A small network was shown many inputs. Here are its activations along a few directions, one row for each input.
Each table varies a few parts of the input and shows all the possible inputs, shuffled.
Descriptions start from the smaller parts, as in this example, which fits no table here: one of 4 places along a line, together with either a single point or one of 11 places around a ring or (one of 2 separate values, together with one of 8 places around a ring).
Shared parts are said once, and a part with two or three values counts as separate values.
In the rows, zero is written as 128.

Other details of the inputs shift rows strongly along two fixed directions, in all tables alike. That doesn't count.

A family of inputs:
r1: [118  58 209  97 149 217  97 180 184  76 220  29  89]
r2: [ 89  48 187  52 141 211  89 157 207 100 211  34 113]
r3: [111 124  97 103 117 132 165 112  85 146 167 162 137]
r4: [129 194 106 203 151 113  69 149 139 136 109 105 166]
r5: [ 96 168 112 227 157 124  77 124 125 155 131 112 124]
r6: [137 152  97 184 181 110  51 101 154 159 101  98 111]
r7: [106 152 128 101  96 108 160 125  98  97 145 159 170]
r8: [119 130 137  88  98  94 136 115  95  86 122 151 152]
r9: [157 117 146 121 110 153 151  89 114 123 109 178  87]
r10: [164 115 115 112 107  99 189 134 129 138 113 137 128]
r11: [ 87 146 101 159 126  89  49 124 161 154  73 103 157]
r12: [132 120 158 137 122 128 104 161 146  91 128  88 121]
r13: [110 148 139 118 111 105 180 142 100  97 131 156 146]
r14: [101 118 123 132 123 145 139 195 150 136 142 108 146]
r15: [147 124 108 131 129 125 181 126  94 145 164 157 104]
r16: [181 119 105 109 153 121 171  96 113 147 146 142 119]
r17: [114 117 146 115 134 109 152 100  79 103 135 150 100]
r18: [137 125 158  96  88 132 154 125 123 118  76 180 125]
r19: [191 146 141  96 102 143 144 115 125 107  85 167 125]
r20: [133 127 148  80  76 134 134 108 123 117  90 184 151]
r21: [ 81 132 108 186 164 103  66 110 147 167  87 105 107]
r22: [ 85 152 123 194 138  93  60 150 133 129  73 108 144]
r23: [128 119 137  87 113  83 165 123 125 113  95 141 116]
r24: [181 151 103 107 123 115 173 151 108 128 143 149 145]
r25: [132 111 118 101 111  99 191 137 122 140 105 143 139]
r26: [128  41 177  95 151 221 133 184 211 126 215  31 103]
r27: [ 86 139 119 180 126 156  36  95 146 169  82 148 141]
r28: [161 128 137 106 142 127 102 146 173 113 120  80 125]
r29: [ 83 127  79 182 147 122  73 107 142 194 109 108 154]
r30: [ 73 145 110 187 147 114  35 102 116 144 114 112 141]
r31: [159 160 130 124 148 128 159  99  86 111 171 149 123]
r32: [104 178 112 218 133 106  82 156 142 138 104 109 151]
r33: [ 75  76 203  99 150 229 124 192 179  91 233  44 118]
r34: [182 133 136 108 129 161 139  83 113 117 113 175 101]
r35: [115 120 109 120 132 128 185 129  87 146 155 161 114]
r36: [158 124 132  98 109  84 164 119 130 110 102 135 104]
r37: [127 113 153 108 113 151 151  93 108 129 103 185  99]
r38: [178 149 137 102 125  99 142 121  98  82 120 136 130]
r39: [119 134  99  93  94 114 170 144 103 130 142 160 165]
r40: [118 160  84 209 131 110  91 175 147 171 102 114 146]
r41: [129 114 107  84  96 103 172 120 121 139 118 144 164]
r42: [ 77 130 141 130 133 163 107 127 126 120 184 108 148]
r43: [166 130 151 109  84 135 154 122 128 112  82 171 112]
r44: [189 131 108  98 126 105 176 127 127 135 118 134 144]
r45: [133 163 111 201 177 118  40 109 122 138 113 100 121]
r46: [149 112 128 109 135 101 159  88 116 122 129 141  80]
r47: [152 127 116 137 163 167 117 154 138 149 183 103 125]
r48: [123  99 115 111 136 117 187 105 106 153 131 147 114]
Each input here is: one of 2 separate values, together with one of 4 places along a line, together with either a single point or one of 5 places around a ring.
Changing only the place on the line of 4 turns r13 into r32. The same change can be made to r35. Which row results? -> r15
Which other rows agree with r47 in the place on the line of 4 and the choice among 2 separate values? List them by row number. -> r6, r16, r31, r34, r45
Start at r30 and move only the place on the ring of 5, one step at a time. The first step leads to r42. Which rows follow, in order? -> r3, r29, r2
Start at r19 and move only the place on the line of 4, one step at a time. The first step leads to r43. Which rows follow, in order? -> r18, r20

A family of inputs:
r49: [123 131 116 160 155 134  87 134 148 144 136  93 125]
r50: [139 141 127 104 111 107 150 122 112 110 120 148 141]
r51: [134 138 129 115 112 106 156 130 105 111 124 148 131]
r52: [119 136 116 164 145 153  87 139 144 151 138 107 136]
r53: [105 124 120 161 139 136 102 147 156 154 120 102 134]
r54: [131 127 135 102 112 116 140 100 111 115 116 155 127]
r55: [147 134 130 119 115 127 154 121 109 121 121 160 121]
r56: [136 121 123 111 112 111 162 125 116 129 113 151 123]
r57: [152 129 130 116 125 108 153 116 110 116 118 145 110]
r58: [107 123 110 155 143 136  95 143 153 160 131 100 138]
r59: [158 131 130 105 124 108 146 107 116 115 114 144 121]
r60: [135 135 123 147 142 116 126 121 126 132 122 123 116]
r61: [126 124 136 113 114 116 147 108 105 115 120 156 116]
r62: [106 138 114 161 144 131  89 148 141 139 141  97 148]
r63: [ 96 127 122 156 148 142  81 128 140 144 135 104 131]
r64: [130 140 123 150 132 135 127 126 123 138 124 138 127]
r65: [109 131 129 143 133 124 121 114 120 132 123 135 122]
r66: [152 137 129 108 114 127 147 113 115 121 117 159 131]
r67: [137  51 195  23 111 210 161 183 192  83 199  66 124]
r68: [118 144 122 147 130 114 130 135 119 128 127 128 139]
Changing only one part turns r49 into r60. The same change can be made to r62. Which row results? -> r68
Describe the family of inputs behind these rows. -> one of 4 places along a line, together with one of 5 separate values
Change only the choice among 5 separate values in r56. List by row number the other rows that result. -> r51, r55, r57, r61
Change only the choice among 5 separate values in r67. List by row number the other rows that result. -> r50, r54, r59, r66

A family of inputs:
r69: [140  95 164  98 126 167 162 139 125 108 132 136  85]
r70: [142  82 157  75 115 125 143 126 136  93 136 116 122]
r71: [124 138 122 115  96 104 169 122  70 112  90 193 119]
r72: [ 99 167 126 221 155 131  65 146 153 151 118  85 155]
r73: [130 156 120 153 139 145  61 170 189 147 103  92 137]
r74: [102 116 165 139 128 157 127 169 162 114 112  96 125]
r75: [153 101 147  91 110 150 175 175 137 110 125 128 112]
r76: [ 84 136 103 183 172 104  44 145 147 173 105  74 136]
r77: [144 174  80 184 129  37  95  77  85 143  50 176 139]
r78: [146 137 116 124 112  65 170  97  77 118 135 167 107]
r79: [108 165 121 193 161 150  22 130 179 161  88 101 116]
r80: [139 129 113 102 146 102 173  82  73 154 122 178 107]
r81: [ 65 144 102 180 156 131  45 152 136 180 109 102 155]
r82: [109  80 144  92 140 151 134 157 168  99 191  75 110]
r83: [137 146 115 187 145 147  82 173 156 151 140  86 145]
r84: [124 181  81 181 114  66  94  84  77 150  57 202 158]
r85: [154 110 142  94 152 172 156 112 115 106 170 121 109]
r86: [153 150 132 112 112  86 176  86  97 111  96 182 146]
r87: [145  85 177  94 141 196 108 142 173 107 166  96 114]
r88: [158 161 120  92 112  67 152  92  94 100  96 172 107]
r89: [132 128 117 101  95  95 157  90  78 120  96 199 145]
r90: [149 111 137  85 142 135 153 128 113  85 167  99 119]
r91: [143  85 146  89 100 183 135 166 183 129 165  73 131]
r92: [129 174  80 146 127  90 140  87  56 130 101 185 148]
r93: [ 80 133 133 158 163 135  90 149 158 165 121  82 151]
r94: [170 125 104 104 103  88 177 103  99 136  87 186 141]
r95: [148 136  80 114 120  87 195 112 102 140 128 179 126]
r96: [129 131 157  64 104 154 134 141 133  90 147 142 125]
r97: [128 145 105 198 146 134  40 162 182 165  88  94 160]
r98: [ 91 162 112 212 142 142  41 155 134 150 127 101 155]
r99: [123 196  77 195 150  69 129  77  80 152  69 164 156]
r100: [110 108 142  94 129 139 185 130 146 108 169 123 128]
r101: [136 151 102 155 116  55 146 106  74 124  57 175 105]
r102: [101 123 120 203 158 151  29 123 173 172  85 100 133]
r103: [141  95 154 106 121 171 144 183 169 123 191  90 122]
r104: [158 113 158 110 138 165 156 123 113 108 181 127 103]
r105: [130  97 169  83 113 143 164 124 146 102 132 125 142]
r106: [106  87 159  86  92 191 115 153 162 113 174  85 134]
r107: [ 61 143  87 198 146 133  54 147 154 162 122 110 148]
r108: [144  94 148  88 107 167 154 102 136 126 155 122 101]
r109: [153 114 154 101 127 128 152 139 111  87 179 106 114]
r110: [124 159  84 201 166 141  59 157 156 165 108  81 157]
r111: [104  95 166 102 112 179 124 171 147 107 198 102 127]
r112: [135 129  97 121 136 104 181  76  91 137 135 186  99]
r113: [125 115 165 106 116 138 177 136 134 108 173 124 125]
r114: [146 174 133  99 111  86 173  91 106 109  92 181 128]
r115: [143 102 132  69 136 140 172 157 128 141 158 117 131]
r116: [140  94 144  80  96 129 151 118 134 105 152 101 111]
r117: [128  87 172 113 137 187 130 148 157 121 197  97  96]
r118: [138 145 118 114  88  91 188  74  97 131 102 166 134]
Changing only one part turns r83 into r72. The same change can be made to r94. Which row results? -> r105
Changing only one part turns r84 into r86. The same change can be made to r106. Which row results? -> r118
Describe the family of inputs behind these rows. -> one of 5 separate values, together with either a single point or one of 4 places along a line or one of 5 places around a ring
Change only the choice among 5 separate values in r81. List by row number the other rows that result. -> r76, r80, r93, r115
